These are the activations of a small neural network, seen along a few directions. Each row is one input.
In each table, some parts of the input vary, and every possible input appears once, in random order.
Descriptions start from the smaller parts, as in this example, which fits no table here: one of 3 separate values, together with either a single point or one of 9 places around a ring or (one of 4 places along a line, together with one of 5 places around a ring).
Shared parts are said once, and a part with two or three values counts as separate values.

Table:
R1: [ 19  -8  14  -5   0  -9   0 -16   2  15   6]
R2: [ -6   8 -15 -15  -5   7  13  22  10 -20  -4]
R3: [ 13  -5  21  -5  16 -14  16 -16  -4  21  22]
R4: [-31   7  -9  39  -7   3 -27  11  -7  21  -7]
R5: [  1  -3   6   4   4  -7 -16 -12  -5  11   4]
R6: [  0  -8   3  -2   2   7  -9 -11  -5  -3  -5]
R7: [  2  11 -11 -19   8   8   7  19   9 -16  -7]
R8: [ 12  -5  25   3  16 -16   6 -12   9  15  19]
R9: [  4   7   1 -10  -3   5  -4   3  -5 -13 -13]
R10: [-44  12   1  48  10  -4 -20  12   1  21   7]
R11: [ 15 -14   8 -21   1   4  17 -20  -9   7   0]
R12: [ 17 -14  13 -13  -2   4   8 -13   4   2  -3]
R13: [ 11   1 -14 -20   7   0  13  15   9 -20  -7]
R14: [ -5  12 -21 -10  -4   8   9  19  14 -19  -4]
R15: [-7  0 10 19  4 -9 -4 -1  0 10 24]
R16: [-35   2 -11  32  -9  17 -20  14  -5   7 -15]
R17: [ 23   3   7 -17  -5   3  13  -2  -1 -10 -10]
R18: [ -2   9  -8  -1 -17   7  -2   5   0 -15  -8]
R19: [-30  17 -17  28 -12  13 -14  24 -11  -6 -22]
R20: [ -2   0  -3  13 -10  -3 -15  -9  -1  10   8]
R21: [-33  20 -31  19   1  16  -3  38   4  -9 -17]
R22: [ 17   4  -7 -37   8   2  32   6   7  -8  -5]
R23: [-11   3   7  22   7 -10  -8  -6   5  10  22]
R24: [ 17 -10  12 -15   2 -11   8 -22  -9  20   6]
R25: [ 10 -13   4   2   2 -13 -10 -14  -4   8   3]
R26: [  8 -18   2  -6   0   0  -2 -11  -2  -5  -3]
R27: [ -5  -6  -6   7 -11  10  -7  -8   0  -5  -1]
R28: [ 20   6  -5 -26   7   5  23  12  14 -14  -5]
R29: [ -2   4  -4  -6 -17   5   1   8  -4 -17 -10]
R30: [ -4  -6   2   8 -11  -5 -12  -7  -4   9   7]
R31: [ 13  -3  -4 -11  -3  -3   2   0  -4 -17 -13]
R32: [  6  -5  12  12  17 -17  -1  -9   2  11  21]
R33: [ 18  -1   7 -29  -4  -1  21  -8  -8  -6 -10]
R34: [ -6  -9  -1   2 -11   8  -3  -5  -5  -5   1]
R35: [ -3   1  15  14  18 -10  -9  -5   0  13  20]
- What do these inputs look like to the network? => one of 5 places along a line, together with either a single point or one of 6 places along a line
- The inputs of R24 and R33 match in every part but the place on the line of 5. If R1 is changed in the same way as R24 into R33, which row does it become? => R17
- Which other rows does R26 become when the place on the line of 6 takes its other values? List them by row number. => R6, R11, R12, R27, R34
- Which other rows agree with R23 in the place on the line of 5? List them by row number. => R3, R8, R10, R15, R32, R35

Table:
R36: [ 14 -10  15   3 -12  -1   7 -18   1   0  17]
R37: [-54  15 -30  51 -10   9 -27  28   6   8   5]
R38: [  5  10  -8  -8  -4   1  -4  14   2 -20 -30]
R39: [ -2 -13  -2  -4 -19   8 -19  -6 -16  -7 -30]
R40: [  5   7   3 -12  12 -13  19   4  13 -13  22]
R41: [ 11  -8  17   0   0  -4  11 -19 -12  26   1]
R42: [  9  -3  -3  -7 -24  16   9  -3 -14  -7 -24]
R43: [  6  -4  14 -14  14   1  21 -14  -4  28   3]
R44: [ 10   8  12   5  22 -20  -3   0   2  14  -3]
R45: [-54  17  -5  59  13   3 -21  23  -5  37   3]
R46: [-53  15  -9  60  -4   5 -24  22   5   6  17]
R47: [  4  -7  11  10  25  -7 -17 -14  -8  14  -1]
R48: [  6 -19  17   9  -9  -8 -21 -16  -4   1  12]
R49: [ 11   4  11   5   6 -17  -6   1  17 -12  11]
R50: [-59  23 -27  45 -12  23 -21  34  -6  -3 -23]
R51: [  7 -12 -12 -19   5   1  19   4  12  -6   6]
R52: [  7   7 -15 -17   5  -5  16  14   9 -12  11]
R53: [ 10  14 -13 -11   4  -3   5  18  15 -13   9]
R54: [ 10  18   7  -6  25 -12  11  10   5  13   8]
R55: [  1  -4 -10   2   0  14 -17   2 -11 -20 -28]
R56: [  2  13  -8 -25   1   9  19  21  -4 -21 -15]
R57: [  5  -3  19   3  -8  -8  -3 -24 -21  24   0]
R58: [  6  -7   9 -12  27  -6  26  -4   0  19   5]
R59: [  5  -6  -5  -4 -26  -1 -10 -19  -9   1   3]
R60: [  5 -10 -12   5   5   1 -23  -7   5 -12   0]
R61: [  5  -5  15   3 -21  -6  -6 -25  -8   0  16]
R62: [  4 -15  19   9   5 -10 -18 -18 -17  26  -2]
R63: [  6 -10  10  12  10  -4 -19 -13   6 -12  13]
R64: [  0   1  -5  -7 -31  10  -4 -11 -21  -7 -26]
R65: [  4 -20  -4   2 -15  -3 -25 -12  -5   2   0]
R66: [ 11  15   7  -4  10  -9   9  12  18 -13  23]
R67: [ 10   4 -11  -2   0 -12  -9   7  16 -12  -1]
R68: [ 12 -10  -7  -5 -18   4   5 -13  -1   2   3]
R69: [  6  -8  14 -15   1   5  16 -12  12   2  17]
R70: [  7  19  -7 -16   0  12   8  26   3 -20 -16]
R71: [  7 -12   9 -12  12  -3  21  -1  15  -7  20]
R72: [  5   9   4 -12  26 -16  22   3  -3  12   9]
R73: [  6  -8  -7 -21  -6  10  14  -6   9   3   4]
R74: [ -1  -1  -5 -29  -8  22  16  -1   0  -7 -23]
R75: [  3  -4 -10 -21   1  14  23  12  -1 -14 -21]
- The inputs of R75 and R71 match in every part but one. If R38 is changed in the same way as R75 into R71, which row does it become? => R49
- What do these inputs look like to the network? => one of 4 places along a line, together with either a single point or one of 9 places around a ring
- Which other rows agree with R68 in the place on the line of 4? List them by row number. => R37, R51, R52, R53, R59, R60, R65, R67, R73
- Which other rows does R57 become when the place on the ring of 9 takes its other values? List them by row number. => R41, R43, R44, R47, R54, R58, R62, R72

Table:
R76: [ 8  1  0 -6  2 -2  4  0  9 -3  8]
R77: [-23   4   6  30   0  -4 -13   0  -6  20  10]
R78: [ -5  10 -14 -10   5   9  10  18   2  -9 -14]
R79: [ 34 -10   6 -38  -5  -3  17 -16  -2 -15  -4]
R80: [-6  7 -1  3  8  2 -1  7  3 -2 -1]
R81: [-18  11  -3  19  -4   5  -9  11   0   0  -1]
R82: [ 18  -6   3 -22   0   0  15  -3   4 -17   0]
R83: [  7  -3   5   3   6 -11  -3  -5   5   7  12]
R84: [ 16 -10  15  -6   8  -9   5 -13   1   5   7]
R85: [-17  11 -11  12  -9   5  -7  16  -1 -11  -6]
R86: [ 16  -6  11 -16   3   0  12  -8   5  -5   4]
R87: [ 32 -13  18 -22   4 -12   7 -25  -5   7   4]
R88: [-11   0   6  15  12  -6  -6  -4  -3  17  11]
R89: [ 32  -7   2 -44  -4   3  26  -8  -2 -10 -12]
R90: [-18   7   1  29  -1  -5 -16   6  -4  11   2]
R91: [ 26 -16  22 -19   4 -12  11 -31  -7  15  12]
R92: [ 17  -3  -1 -30   1   6  23   3   4 -12  -9]
R93: [  7   4 -10 -21  -1   3  15  11   8  -9  -7]
R94: [-34  -1  -2  41  -6   2 -28   0  -8  20   4]
R95: [-28   6 -11  30 -10  12 -23  11  -1   0  -8]
R96: [-16  15 -16   6  -8  12   3  20  -1  -7 -15]
R97: [ 12 -13  18  -4   8  -8   8 -19  -2  13  16]
R98: [-6  3  3 12 11 -8 -9  2  0  8  2]
R99: [ 31  -9  14 -31   0  -3  14 -19  -1  -3   1]
R100: [-28   2  -7  39  -6   3 -31   5  -6  11  -4]
R101: [-28   6 -18  22 -15  12 -22  16  -2 -11 -13]
R102: [-27   9 -25  17 -13  18 -10  21  -3  -8 -21]
R103: [ -4   7 -10  -4   4   4   1  13   2 -13  -4]
R104: [  3  -6   8   6   6 -10   0 -12   2  16  21]
R105: [  9   1  -8 -12  -3  -1   6   4   9 -15   5]
- The inputs of R81 and R90 match in every part but one. If R76 is changed in the same way as R81 into R90, which row does it become? => R83
- What do these inputs look like to the network? => one of 5 places along a line, together with one of 6 places along a line
- Which other rows does R82 become when the place on the line of 6 takes its other values? List them by row number. => R79, R85, R101, R103, R105
